These are the activations of a small neural network, seen along a few directions. Each row is one input.
Each table varies a few parts of the input and shows all the possible inputs, shuffled.
A made-up example of a description, with smaller parts first: one of 2 separate values, together with either a single point or one of 9 places around a ring or (one of 4 places along a line, together with one of 8 places around a ring).
Shared parts are said once, and a part with two or three values counts as separate values.

Other details of the inputs shift rows strongly along two fixed directions, in all tables alike. That doesn't count.

A family of inputs:
R1: [-26   0 -29   0 -21  45  45   0  24  10 -42]
R2: [ 12 -20   6   9   2  -1 -12 -41 -28 -36  12]
R3: [ 12 -16   9   6  -4 -17 -23 -33 -31 -24  24]
R4: [ 18  -6 -22   8  31 -14 -14 -32 -27 -49  12]
R5: [-21 -15 -20   2 -25  13  36 -21   1   2 -25]
R6: [ 29  -6   3 -19   5 -34 -17 -29 -27 -35  13]
R7: [-24  30 -39   1   6  24  45  37  49  21 -46]
R8: [ -1 -16  -5   7 -12  -3   4 -24 -12 -16  -2]
R9: [ 11  18  -9 -25  -8 -13   7   4   4  -1  -8]
R10: [  4   2  21  -2  -9 -12 -17  13   8  17  10]
R11: [  2  -2  16   3  10   2 -17   3  -4  -5  19]
R12: [ 11   6  34   8  24 -13 -40  29 -11  26  35]
R13: [-16 -16 -18   0 -22  10  22 -27 -10  -6 -13]
R14: [ -3 -11  -4   3  -6  17   9 -14   0 -10 -11]
R15: [ 11  -8  25  12  21 -12 -36   8 -31   2  34]
R16: [  4   3  16  -1   2   0 -21  -6  -6  -1  16]
R17: [  1 -32 -12  12   6  13   5 -33 -25 -41   4]
R18: [ -8  -3 -47   8  12  16  39  -2  18 -21 -39]
R19: [  2  13 -28 -24 -14  -1  23  -9   2  -6 -19]
R20: [  8  -5  34  -5  -2 -29 -35  -7 -14   6  26]
R21: [-23  21  -2  -3  -9  34  24  47  46  44 -17]
R22: [ 18   9  -4 -19  -4 -22   1  -8  -3 -14  -3]
R23: [ -1  40  38 -11 -12 -11 -27  57  40  67  17]
R24: [  6  -2  22  -7  -6 -20 -31 -13 -16  11  27]
R25: [ -5  24  40   4  13  -4 -24  72  29  63  12]
R26: [ -1  -6 -36  10  19   2  27 -15   4 -35 -24]
R27: [ -2  10  31  11  14  -7 -17  43   6  33  15]
R28: [-18  -9 -23  10 -10  35  42   2  16  -2 -27]
Each input here is: one of 4 places along a line, together with either one of 2 separate values or one of 5 places along a line.
The inputs of R11 and R17 match in every part but the place on the line of 4. If R15 is changed in the same way as R11 into R17, which row does it become?
> R25
Which other rows does R7 become when the choice among 2 separate values takes its other values? List them by row number.
> R9

A family of inputs:
R29: [-33   1  -5  14 -15  38  38  34  35  44 -32]
R30: [ 17  42  40 -21  11 -30 -37  37  33  25  15]
R31: [-33  -2   1  10 -30  44  37  26  37  46 -29]
R32: [  5  -5 -15   4  21   0   3   3 -24 -10   5]
R33: [  7 -44 -38   2 -17  -4  20 -88 -53 -67  -5]
R34: [  4  -9 -13   6  10   0  -1  -3 -23  -7   6]
R35: [-24  14 -16  -7 -25  37  37  28  31  46 -28]
R36: [ -4  11  59   7   3  -8 -39  42  18  49  27]
R37: [-41  -9 -63   1 -29  62  85   3  23  23 -63]
R38: [-12 -25  20  14 -18  22  -5 -20 -14  -3  13]
R39: [  9   5   0 -16 -12   1  -4 -24   2 -27   0]
R40: [ 14   6 -12  -9  10 -14  -4 -14  -1 -28  -6]
R41: [ -2 -63 -31  34   6  18  21 -67 -58 -63  -3]
R42: [ 19  41  40 -24   1 -26 -39  33  35  23  16]
R43: [-27  12 -12 -10 -32  43  35  27  32  46 -23]
R44: [  0  -7 -10   3   7   1  -3  -6 -23  -3   6]
R45: [  4 -45 -33  -1 -26   1  19 -87 -51 -66  -1]
R46: [-39  -3 -60  -7 -40  39  88  -7  33  18 -70]
R47: [ 40   1  16  -6  32 -47 -50 -22 -30 -48  34]
R48: [ 28  -9  21  -4  13 -54 -47 -32 -42 -30  37]
R49: [ 22  45  27 -17  28 -34 -31  53  34  20  13]
R50: [  4  35  33  22  49   1 -48  57  44  16  25]
R51: [ 33  -6  16  -4  27 -55 -43 -19 -40 -34  38]
R52: [ 11  33  33 -13   7 -43 -32  44  21  39  17]
R53: [ -2 -21   2  22  16   8   2   0 -19 -10   6]
What is each input in this table made of?
> either a single point or (one of 4 places along a line, together with one of 6 places along a line)
A walk changes only the place on the line of 4. It starts at R38 and steps to R43. List the rest of the walk in order.
> R45, R39

A family of inputs:
R54: [  2  15  22  -9  -9 -15  -4  18  24  20  -4]
R55: [ 12   7  23  -8  -1 -11 -29  -4  -1  -8  21]
R56: [-28  44  10 -14 -20  26  26  89  66  97 -26]
R57: [  9   1 -64   2  30  -7  45  -6   5 -51 -41]
R58: [-15 -25 -34   5 -20  15  37 -37 -10 -21 -25]
R59: [  2  -4  -3  -1  -3   9  -2 -14  -3 -16   2]
R60: [ -1   9  10   4   6  13 -12  14  12   7   7]
R61: [ 13  -4  19 -12  -9 -22 -18 -10 -21   0  20]
R62: [-8  2  8 10  4  1 -8 15  8 20  6]
R63: [ 23  14  46 -13   4 -30 -51   0  -2  -3  37]
R64: [  3 -20  -1  10  11   6  -7 -12 -36 -11  16]
R65: [  3  -7  11  -2 -10 -19  -9 -19 -10  -7   9]
R66: [  1 -16   9  18  15  -5 -20 -13 -24 -12  22]
R67: [-16 -15 -30  13  -1  43  32 -14   0 -19 -21]
R68: [-21  10 -24  -1 -15  43  40  17  35  18 -32]
R69: [-1 -1  1 -5 -8  1  2  7 -8 14  2]
R70: [-5  7 10  1  1  5 -5 29  3 33  7]
R71: [  7  -1  14  -2  -1 -15 -10  -6  -2  -5   4]
R72: [-2 10 14  2  3 -1 -5 22 19 19 -1]
R73: [  5 -11   5  13  14  -2 -10  -8 -11 -14   6]
R74: [  3 -13   6  16  18   2  -9  -7 -14 -15   8]
R75: [ 15   0  30   1  11 -27 -35  -1  -9  -6  23]
R76: [  0 -10   3   5  -2  -9  -8 -14 -12  -6   9]
R77: [-19 -19 -33  12 -11  22  35 -24  -6 -11 -21]
R78: [ 26  50 -20 -42  12 -41 -12   7  19 -12  -7]
R79: [ -9 -21 -32  -2 -21  17  37 -28 -20 -13 -22]
What is each input in this table made of?
> either one of 2 separate values or (one of 4 places along a line, together with one of 6 places along a line)
Which of the alternatives is R55?
> one of 4 places along a line, together with one of 6 places along a line
